These are the activations of a small network on made-up records, seen along a few directions, one row for each record.
After each row come some of the record's fields: D, Y, J, G, P.
A field that a record lacks is left out.
Other fields move the rows too, some of them a lot.
Strong random noise was added to every row along 2 fixed directions; ignore it. To show where, here is one row again and again, with new noise each time:
[-111  502 -184 -244 -300  124  305 -375  430 -213 -483 -361 -129 -279
 -229  492  144  181  -83   86  539  415 -202  -59]
[ -84   31    7  -39  154 -128  149  -17  217    8 -136  -28    3    6
 -254   98  -81   33 -107  -34   44   63  -63   18]
[-317 -314  166  165  172 -282  393   23  167   18 -259   -4   48  499
 -187  387 -316  -48 -139 -432   32  -59  340  110]
[ 110  -45   25  -47  463 -192 -144  207  104  156  203  192   64 -161
 -323 -400  -64  -12  -99  179 -300  -97 -267    4]

[ 270  442  -92 -445  -53  204  188 -358  236  210 -508  -91 -201 -106
 -210  137  -12  -22   78  330  142  256 -184  -21] -> D=d1 Y=y1 J=j3 G=g3
[ -84 -106  166   59  281 -194  164  -11  123  100   -2   56  -52   12
 -301  -47  -95  -54 -165  125  -42  -71 -117 -173] -> D=d1 Y=y2
[ -33  -96 -243  237 -258   74 -276  338  -85 -166  313   19   38   29
  245 -160  266   24  375 -344  -91 -169  272  121] -> D=d3 Y=y3 J=j2 G=g3 P=p2
[-308  222   29  -57 -263  227  394 -284  237 -111 -710 -278  -12  159
    6  483   31   47 -134  -55  452  335   25 -180] -> D=d2 Y=y1
[  69  -66  -39  307   20  -46 -116   42 -240  -90   29   59 -126  125
  -64   -7 -183 -106   30 -193 -222  -33    5  102] -> D=d2 Y=y3 J=j3 G=g3 P=p2
[-213  128  -95   48 -132  -75  198 -161  383 -156 -330 -229  -16  209
 -128  479 -150  138  126 -229  117  104  138  117] -> D=d1 Y=y3
[-105 -614  279  336   31 -308  200  519  -52  -67  224  107  103  418
  -30   69 -277 -158   33 -663 -197 -241  456   81] -> D=d1 Y=y1 J=j2 G=g3
[-186 -298   67  217  233 -261   57  148  249    4  -79   52  117  524
 -199  228 -369   -8  108 -383 -312 -168  306  125] -> D=d1 Y=y3
[-219 -307  315   76  352 -160  295 -191  -22  233 -309  174   11  373
 -258   39  -87  -32 -207  -91   66  -53  210 -153] -> D=d3 Y=y2
[ 228  118   88 -202  539 -126  -97   -6  177  162  115  199   -1 -371
 -507 -404  -14   35  -79  433 -226   -7 -477 -130] -> D=d1 Y=y2
[ 182  117  133  -18  206   64 -251  -60 -220  236  323  135  129 -280
  216 -340  192 -195 -215  196  -81   54 -244   49] -> D=d2 Y=y1 J=j1 P=p3
[-328  -87 -258  -44 -393  281   48  -25   74 -152 -221 -483   87  748
  221  495 -123   57  622 -583   49  -96  467  475] -> D=d1 Y=y3 J=j1 G=g1
[  86  275  178 -144  -70  115  254 -375 -286  287 -337  -27  -37 -594
  158 -294  275 -103 -539  399  265  250  -91 -214] -> D=d2 Y=y1 J=j1 G=g3 P=p3
[ -64   -3 -206  150 -344   33  -75  237 -144 -135 -102 -102   82  277
  341  152    8  114  231 -235  234 -150  574  236] -> D=d3 Y=y3 J=j1 G=g3 P=p4
[-383 -233  215  184   72 -158  442  -97  266  -11 -478 -189   33  692
  -35  503 -314  -99  -35 -491   81   -6  469   -4] -> D=d1 Y=y1
[ -18 -221  292   89  135 -215  257  159   81  -64  355  387  -48   87
 -250  119 -337  -20 -203 -168 -108  -35   -6  -15] -> D=d1 Y=y1 J=j2
[-163  111  110 -122  115   25  273 -269  465  -18 -460 -182 -144  242
 -295  438 -127   13  116  -22   75  101   11 -269] -> D=d1 Y=y1
[ 136  576 -316 -225 -151  141 -228  -72  244  -87    4 -229  -51 -575
 -109 -250  272  167   85  502  110  209 -549  -65] -> D=d1 Y=y3
[ 113 -248   69   15  624 -240 -314  465 -126  320  447  314  166  -71
 -229 -797  -78 -141  -97  262 -549 -316 -276   -9] -> D=d1 Y=y2
[  30 -273  -32   87  274    6 -445  619  -20   75  251   36   34  319
  -48  -48 -311 -133  521 -264 -505 -526  149  203] -> D=d1 Y=y1 J=j1 G=g3
[  54 -146  -85  200 -150 -167  -42  118 -386  -72   58   10  -62  364
  328 -205 -120  -26  183 -305  137 -266  102  215] -> D=d3 Y=y3 J=j2 G=g3 P=p4
[  65  412 -384 -327 -292  253 -129 -118   40 -130  -73 -373   -8 -267
  233  -32  195  152   84  191  173  254  -55   23] -> D=d1 Y=y3 J=j1 G=g1
[ -40    7  108   -8  373  -69   -4   11  300   73 -119  -28  -87   94
 -283   46 -130  -14   75   44 -228  -50 -109 -190] -> D=d1 Y=y1
[ -75  371 -256  198 -655  256   64   -5   37 -431  320   10   21 -439
  211  270  217   71   55   40  336  185 -165  109] -> D=d2 Y=y3 J=j2 P=p2
[ 123  198 -294  -56 -552  158  -79   87   51 -161  -45 -315   22 -177
  132   29  193  -12  168  -31  233   54  -34  248] -> D=d1 Y=y3 J=j3 G=g3
[  22   88  -78  114  -46   27 -200   26   74 -377  152   -1  -72  -50
  109  315 -181   44   71 -227  306   -7   53   45] -> D=d3 Y=y1 J=j1 P=p4
[-229 -646  429  251  689 -438  210  236  -19  219   96  291  108  650
 -430   11 -474 -180  -79 -294 -455 -380  292  -95] -> D=d1 Y=y2
[  81  739 -310 -414 -658  426   -4 -393  107 -406 -188  -43 -118 -825
  307   -1  602   97  -14  475  653  461 -391 -174] -> D=d3 Y=y1 J=j2 P=p2
[-200 -337 -218  146 -184 -177 -113  494 -198 -162  364   20   91  272
   91  119 -356   28  218 -452 -212 -238  200  119] -> D=d1 Y=y3 J=j2 G=g1
[ 125  420 -245  -84 -477  100 -212   27  155 -342  472   45 -189 -784
   20 -133   90  166  -29  431  165  139 -496 -148] -> D=d1 Y=y3 J=j2
[ 363   46  154  -22  411  -93  -49   41 -470  260  125  394 -109 -535
 -197 -715  176 -193 -558  601 -174  221 -378 -154] -> D=d2 Y=y2 J=j3 G=g3 P=p2
[ 136  228 -183 -167 -181  -22 -133  -48  -33 -224  272  -51 -184 -663
  -99 -138   95  217   51  322  -22   83 -541 -131] -> D=d1 Y=y3 J=j2 G=g1
[ -83  -66  138   21  100   35 -105  200  -12  -27  365   94    3  199
 -108  -17 -237  -72   27  -64 -162 -155   77   86] -> D=d1 Y=y1 J=j1
[  69  207   19 -205  275   21    1 -106  448   13 -258  -38  -20  -50
 -346   59  -93   66  104  103  -93  131 -214 -137] -> D=d1 Y=y1
[   2   -2   75   27  277 -135   -7   91   93   47  120   76  -63 -224
 -353 -151  -45    3 -168  262  -73  -42 -355 -183] -> D=d1 Y=y2
[ 109 -188  -58  -44  -61  -89 -130  232  -87 -121  202  -10  196  132
  221 -316  172  -51  180 -194 -369 -223  167  186] -> D=d1 Y=y3 J=j2 G=g2
[-345  121 -274 -167 -298  367  176 -245 -155   24 -390 -271  -50  332
  236  330  205   19   95 -261  412  259  363  122] -> D=d3 Y=y2 J=j1 G=g1 P=p2
[ 448  519 -397 -375 -109  379 -515  151  345   35   35 -151 -145 -342
 -269  -74  203   55  451  310 -142  185 -438   49] -> D=d1 Y=y1 J=j3 G=g3
[  88 -141 -134   87  -71  -50  178  -41   13  132  -60    1  -66  365
   86   56 -121  -78 -100  -75 -248 -183  276  155] -> D=d1 Y=y3 J=j3 G=g2
[ -94   -9  121  143  111  -12  163 -139   69   35 -228   53   37   24
 -168   10  -51   24 -157  177  -37   38 -112 -151] -> D=d2 Y=y3
[ 118 -194  302 -126  721 -169   21    3  180  376  -54  262   48  176
 -316 -463 -183 -160   53  278 -474 -219 -144 -188] -> D=d1 Y=y1
[-196 -628  401  233  -86 -278  213   10 -557  166   21  300  408  324
  369 -222  -51 -415 -604 -192  -77  -52  561   42] -> D=d2 Y=y3 J=j3 P=p3
[-174  406  -68   21 -247  113  379 -559  357 -253 -593 -334  -75  -40
 -219  739  -15  205   -4  -58  453  336  -36 -149] -> D=d2 Y=y3
[ 102  214  141 -304  351   45  184 -322  371  158 -357  -15  -65 -110
 -338  -88    7  -11   53  358  -73  109 -273 -244] -> D=d1 Y=y1
[ -21 -159  -12   99  186  -52   11   63  263 -170  106  -53 -242 -235
 -187  368 -276  149    7 -135  -83  -18   -8  -93] -> D=d1 Y=y1 J=j1 G=g1

Which values does each new row have?
[  79  352 -181 -169 -535   30 -126 -219  101 -378   32 -151  -56 -527
   42  104  101   30 -171  223  328  368 -192   73] -> D=d1 Y=y3 J=j3
[ 211  288 -237 -158 -321  257 -311   70  405 -318  191  -93  -78 -308
 -146  221   70    9  223  137   92  230 -304  120] -> D=d1 Y=y1 J=j3
[ 180   -7  181   10  126 -164 -267  168 -130  -86  695  374   23 -317
 -220 -406  -30  -42    0  336 -334   12 -361  -91] -> D=d1 Y=y3 J=j2
[-132   37  312    5  200   44  445 -378  207   66 -536  -14  -47   64
 -257  237  -51    2 -255  105  142  202  -36 -347] -> D=d2 Y=y1
[-163  123 -110  -36 -128   13  127 -138  276  -51 -309 -228   36  186
  -80  236  -73   43  125  -30   78   72   55   17] -> D=d1 Y=y3
[ -91 -567  132  212  452 -234 -219  293 -172  106  417   56  -31  386
  -83 -263 -311  -68   96 -250 -579 -217  225   54] -> D=d1 Y=y3 J=j1 G=g1
[  88  344 -402 -181 -162  338 -117 -307   -6    4 -370 -253 -106  187
  475  113  467  -65  301 -150  152   29   39  401] -> D=d3 Y=y1 J=j1 G=g2 P=p2
[ -71  189   41 -188   51  -12  280 -301  260   48 -292 -163 -125 -120
 -277  116   80   24  -57  254  263  122 -165 -203] -> D=d1 Y=y2
[ 377   36 -267 -273  189  158 -641  206  -51  154  245  -69   71  346
  -75 -525  143 -126  480  122 -736 -310 -143  223] -> D=d1 Y=y3 J=j3 G=g2
[  92   97 -288 -281 -215  215 -156 -100   85 -162 -203 -308  -40 -105
   74  -27   21  -41   52  -95  108  221 -104   70] -> D=d1 Y=y1 J=j3 G=g1
[-110  -70 -125  245 -118   47 -109   69  -77 -248  194   16    9   58
  355  247   23 -172   56 -252  256 -160  222  159] -> D=d3 Y=y1 J=j1 P=p2
[-202  -91  -36   28 -146  110  -31  -96 -178  125 -619 -104  -50  872
  226  321  -37 -213  245 -531    9  105  587  266] -> D=d3 Y=y1 J=j3 G=g3 P=p2
[ 303  211  -35 -224  476   94 -462   -9   65  343   83  278  -46 -417
 -119 -857  353   -4  -21  669 -272  -66 -608 -251] -> D=d3 Y=y1
[-207 -177   10  265 -381 -190   85  362 -120 -255  495   65   44  156
  101  185 -190    3  -56 -307  106  -15  132  214] -> D=d1 Y=y3 J=j2
[-240 -606  218   99  203 -104  235  -43 -129    4 -133    8    5  421
   68  194 -316 -151   92 -352 -175 -326  277  151] -> D=d1 Y=y1 J=j1 G=g1
[ 143  499 -341 -270 -267  290 -265  141  313 -175 -117 -273 -103 -442
   33  179   81  166  314   40  125  106 -121  118] -> D=d1 Y=y1 J=j1 G=g3
[-129   62   37  136   67 -162  115  -87  371 -219 -129 -107 -100   69
 -400  486 -250  174   87 -133   29   66  -42  -80] -> D=d1 Y=y3
[ -48  128   40  -99  211    4   83  -73  258  101 -257  -82  -43   -6
  -93  -72  -31  -19  -16  168  -29   32 -187  -83] -> D=d1 Y=y1
[ -77 -254  328   13  553 -195  229  -99  302  169 -224  121  -52  361
 -403  108 -317  -85   51  -30 -325 -152   40 -212] -> D=d1 Y=y1
[-186 -244  247  213 -266 -301  684  -27  -43 -201  -63   44 -166 -159
 -222  500 -218    4 -361 -276  425   50  233 -127] -> D=d1 Y=y2 J=j2 G=g3
[ -41  425 -358 -255 -610  187   45 -287  175 -242 -448 -564 -172  369
  139  627  128  108  204 -110  231  176  286   26] -> D=d1 Y=y3 J=j3 G=g2
[  96  175  -59 -158   60  118 -143  177  109   30   32  -71 -102 -177
  -75 -189  -61  -12  124   -5 -145  -18   26  -45] -> D=d1 Y=y1 J=j1 G=g3
